A small network was shown many inputs. Here are its activations along a few directions, one row for each input.
Each table varies a few parts of the input and shows all the possible inputs, shuffled.
A made-up example of a description, with smaller parts first: values(3) and (point or ring(9) or (line(6) and ring(8))).
Shared parts are said once, and a part with two or three values counts as separate values.

Table:
row 1: [ 0.77 -0.75 -0.52  0.75 -4.30 -6.17 -2.58  0.48  0.36 -2.07  3.82]
row 2: [ 0.18  4.75  3.35 -3.85  1.15  1.34 -1.16 -0.82 -0.34 -6.03 -7.99]
row 3: [-0.38  1.81  4.94 -1.67  3.64  2.68 -1.69 -3.41  0.99  4.08  2.17]
row 4: [-2.13 -3.36  1.07  4.03  3.47  2.28 -1.48  0.08 -2.25  9.25  1.67]
row 5: [-4.89 -5.72  2.70 -2.57  2.73  4.19  3.92  4.82 -3.00  0.10 -0.25]
row 6: [-2.61 -3.26  2.98 -1.97  1.98  5.63  3.35  3.95 -1.16 -2.59 -2.71]
row 7: [ 1.80  1.78 -1.24  4.35  3.92  3.72  1.67  1.58  3.75  0.31 -2.71]
row 8: [-0.58  0.05  2.09 -1.60  1.64  4.73  2.83  2.82  0.18 -5.13 -5.45]
row 9: [-2.76 -4.07 -1.14  3.70  5.08  2.82  2.91  3.41  0.20  5.96  2.87]
row 10: [ 0.32 -1.25 -2.35  0.25 -4.84 -5.32 -0.50  1.13  2.03 -1.42  4.06]
row 11: [ 0.77 -3.08 -2.08 -0.10 -3.99 -5.89 -3.06 -1.82 -0.71 -1.69  3.39]
row 12: [-5.62 -3.86  5.58 -5.36  2.32  2.11 -0.26  2.01 -4.47  1.34 -0.45]
row 13: [-3.34 -1.39  5.85 -4.75  1.56  3.59 -0.90  1.07 -2.60 -1.30 -2.95]
row 14: [-2.75 -0.78  4.65 -2.20  4.36  1.25 -0.98 -2.37 -1.01  6.62  4.66]
row 15: [ 2.65 -0.55 -2.67 -4.66 -0.06  1.99 -2.54  2.88 -4.82  4.20  0.32]
row 16: [ 0.36 -3.39 -2.77 -0.18 -4.04 -5.62 -2.53 -1.70  0.17 -1.25  3.62]
row 17: [-0.13 -2.53 -4.66  0.00 -4.98 -4.50  1.19 -1.96  1.21 -1.43  3.04]
row 18: [ 1.54  4.87  4.00 -1.44  3.26  1.92 -2.13 -3.99  2.30  1.04 -0.88]
row 19: [-0.41  1.26 -1.97  2.69 -5.24 -5.18  4.06 -1.20  0.27 -2.95  2.35]
row 20: [-0.17 -1.71 -4.36  1.45 -4.88 -4.39  2.73 -2.79  0.55 -2.18  2.50]
row 21: [-0.11 -0.23 -3.07  0.90 -5.25 -4.75  1.62  0.42  2.29 -1.79  3.47]
row 22: [ 0.21 -0.90  1.58  4.65  2.72  3.93 -2.21 -1.04 -0.18  6.89 -0.73]
row 23: [ 2.25  2.20  1.00  4.62  2.31  3.33 -2.70 -1.76  1.34  3.77 -3.70]
row 24: [ 1.27  3.67 -4.28 -3.34  0.25  0.93 -3.00  0.69 -4.24  2.39  4.90]
row 25: [ 2.89  7.56  2.68 -1.34  3.04  0.52 -2.16 -4.28  3.05 -1.65 -3.58]
row 26: [ 3.76  0.40 -2.39 -4.04  0.00  1.50 -0.39  3.81 -5.78  3.19  1.20]
row 27: [ 0.33  0.65 -3.04  2.11 -5.09 -4.86  3.19 -0.31  1.51 -2.62  2.74]
row 28: [ 3.69  5.09 -0.03  4.26  2.10  1.73 -2.72 -2.15  2.24  0.80 -6.41]
row 29: [ 0.24 -3.34 -4.10 -0.31 -4.41 -5.08 -0.99 -1.68  1.19 -1.27  3.69]
row 30: [ 3.24  4.70 -1.99  4.09  3.60  2.30  1.37  0.93  4.51 -2.31 -5.47]
row 31: [ 0.33 -1.09 -1.19  0.47 -4.59 -6.42 -2.00  0.83  1.15 -1.77  3.93]
row 32: [-1.33  1.85  4.75 -4.25  1.25  2.75 -1.22  0.03 -1.23 -3.91 -5.69]
row 33: [-0.29 -1.46 -0.77  4.33  4.35  4.34  2.29  2.42  2.34  3.31  0.41]
row 34: [ 0.93  3.08  0.96 -1.38  1.49  3.19  2.59  1.81  1.06 -7.17 -7.80]
row 35: [-0.01 -1.01 -3.55  2.35 -4.55 -4.58  3.48 -3.89 -0.94 -2.75  1.96]
Question: Describe the family of inputs behind these rows.
Answer: values(3) or (values(2) and line(6)) or (line(4) and ring(5))
Question: Which other rows does row 35 become when the values(2) part takes its other values? List them by row number.
Answer: row 19
Question: List by row number the other inputs of the same sort as row 24.
Answer: row 15, row 26
Question: Which other rows does row 5 become when the ring(5) part takes its other values? List them by row number.
Answer: row 4, row 9, row 12, row 14

Table:
row 36: [ 0.26  4.01  4.82  0.91  4.63  6.31 -2.42 -2.66  1.14  3.18 -4.29]
row 37: [-1.26 -0.16 -0.87  4.99 -0.01  3.60  0.17 -2.45  1.59  3.13  0.82]
row 38: [-3.29 -4.18  0.13 -1.07 -1.17 -2.41  2.27  0.68 -1.74 -1.66  4.29]
row 39: [-0.34  0.97 -3.15  1.56 -5.62 -7.62 -2.57 -2.82  2.84  3.64  3.86]
row 40: [-3.21 -3.32  3.67 -2.30  2.40  4.33  0.32  0.53 -2.22 -0.62 -2.90]
row 41: [-2.25 -3.26 -0.48 -3.08 -3.76 -7.32  0.28 -1.05 -1.57 -2.23  6.34]
row 42: [ 5.08  1.85 -3.74  1.01 -0.74 -2.98 -0.24 -0.44  3.79 -6.12 -2.31]
row 43: [ 3.82  2.67 -0.88 -1.16 -2.98 -2.86  2.32  1.87  2.07 -7.42 -1.28]
row 44: [ 0.95  4.01  2.85 -1.07  5.47  6.42 -3.18 -0.53 -1.35  1.65 -4.17]
row 45: [-4.28 -3.58  1.81 -0.13 -0.43 -0.02  2.22  3.60 -1.88  0.43 -0.60]
row 46: [ 0.80 -2.13 -2.73  2.85  1.61  3.14 -0.43 -0.45 -1.22  1.72  0.32]
row 47: [ 0.32 -1.66 -3.75 -3.57 -5.54 -6.96 -0.31 -1.17 -1.85  0.92  4.41]
row 48: [ 0.14  1.74 -0.09  1.14  3.37  5.47 -1.60 -0.27 -1.22  1.65 -1.71]
row 49: [-1.89  0.53  8.03 -3.32  3.91  4.31 -1.54  2.71 -2.14 -0.33 -5.13]
row 50: [-1.71  1.48  1.06 -2.28  1.91  4.57  1.47  1.83 -2.24  1.82 -2.30]
row 51: [-1.28  0.55 -0.28 -2.44 -2.07 -1.60  2.41 -1.05  1.89 -9.48 -1.96]
row 52: [ 0.83  2.01  4.70 -4.40  4.33  4.40 -0.87  3.08 -1.66  2.60 -6.10]
row 53: [ 0.81  1.51  3.47  3.79  3.34  4.10 -0.48 -2.15  0.46  3.02 -1.93]
row 54: [ 0.48  0.92 -5.24 -0.39 -4.84 -7.55 -3.27 -0.62  0.25  2.08  4.21]
row 55: [ 0.15 -1.62 -1.88 -0.60 -1.55 -1.34  2.47  1.37 -1.88  0.06  5.04]
row 56: [ 1.75 -0.91 -3.27  2.61 -0.17 -2.63 -0.43  1.63  0.10  1.47  4.29]
row 57: [-0.07 -2.69 -1.21 -1.09  1.51  3.09  2.69  1.65 -1.39  0.75  1.68]
row 58: [ 1.00 -2.26 -2.25  3.73 -0.93 -2.34 -0.35 -1.39  3.48  3.38  3.25]
row 59: [ 3.19  3.51 -0.72  4.29 -2.68 -4.12  1.09 -1.90  4.74 -3.61 -3.81]
Question: Describe the family of inputs behind these rows.
Answer: line(4) and (point or line(5))
Question: Changing only the line(4) part turns row 49 into row 44. The same change can be made to row 38. Which row results?
Answer: row 56
Question: A walk changes only the line(4) part. It starts at row 37 and steps to row 46. List the rest of the walk in order.
Answer: row 57, row 45

Table:
row 60: [-3.41 -3.60  0.76 -1.97 -2.76 -2.20  2.06 -0.84 -0.92 -1.56  3.37]
row 61: [-0.12 -2.48 -3.21 -3.85 -6.30 -5.49  0.59 -0.15 -3.27 -1.74  5.32]
row 62: [-2.31 -3.35  0.83  1.11 -0.51 -2.00 -0.84 -0.04  0.67  3.84  5.07]
row 63: [-1.81 -2.52  2.32  0.00  3.16  1.73 -0.79  1.48 -0.54  4.42  2.15]
row 64: [ 0.90 -0.18  0.25  3.90  3.00  2.34  0.03 -1.21  1.10  3.97 -1.27]
row 65: [ 0.43 -1.98 -2.85 -0.04 -4.16 -5.18 -2.18  0.45 -1.79  3.50  7.41]
row 66: [ 0.18 -0.80 -1.74  5.23 -0.37 -1.60 -0.11 -2.91  2.41  3.22  1.49]
row 67: [ 2.08  4.16  0.92  0.38  4.01  6.11  1.42  2.13  1.19  0.01 -5.38]
row 68: [ 1.77 -1.05 -4.13 -2.75 -7.04 -6.49 -0.69  0.53 -0.28 -6.08  0.72]
row 69: [-2.40 -0.79  2.48 -4.68  3.77  5.43  1.23  2.70 -4.03  0.43 -2.69]
row 70: [-1.47 -2.01  0.25 -0.37 -3.83 -3.06  1.03 -0.18  1.65 -6.02 -0.83]
row 71: [ 3.56  3.19 -6.29  2.42 -4.10 -5.70  0.09 -1.43  2.65 -3.23  2.11]
row 72: [-3.17 -2.46  2.46 -2.80  1.03  1.31  2.26  0.77 -2.23 -0.51  0.28]
row 73: [-0.93 -1.10  2.32 -1.85  5.79  6.07 -1.80  3.23 -2.31  4.70 -0.47]
row 74: [ 2.17  8.05  6.84 -3.87  3.91  2.29 -6.05 -5.75  0.85 -0.06 -4.89]
row 75: [ 1.88  1.03  0.66  1.77  5.36  6.86 -0.96  0.71 -0.79  4.40 -3.65]
row 76: [ 1.40  2.83  0.34  2.71  1.96  1.71  2.24  0.03  3.10 -1.30 -2.73]
row 77: [ 0.98  1.97 -1.92  4.02 -0.99 -2.20  1.83 -1.81  4.55 -2.76  0.14]
row 78: [ 2.75  0.79 -5.85  4.12 -3.80 -4.97 -1.59 -2.48 -0.07  2.77  3.81]
row 79: [-1.51 -0.75  2.55 -0.84 -0.35  0.47  1.53  1.38  0.07 -4.70 -3.58]
row 80: [-0.99  1.04  3.03 -2.64  2.22  4.56  0.69  3.37 -2.03 -3.30 -6.38]
Question: Describe the family of inputs behind these rows.
Answer: point or (line(4) and ring(5))
Question: A walk changes only the ring(5) part. It starts at row 77 and steps to row 66. List the rest of the walk in order.
Answer: row 62, row 60, row 70
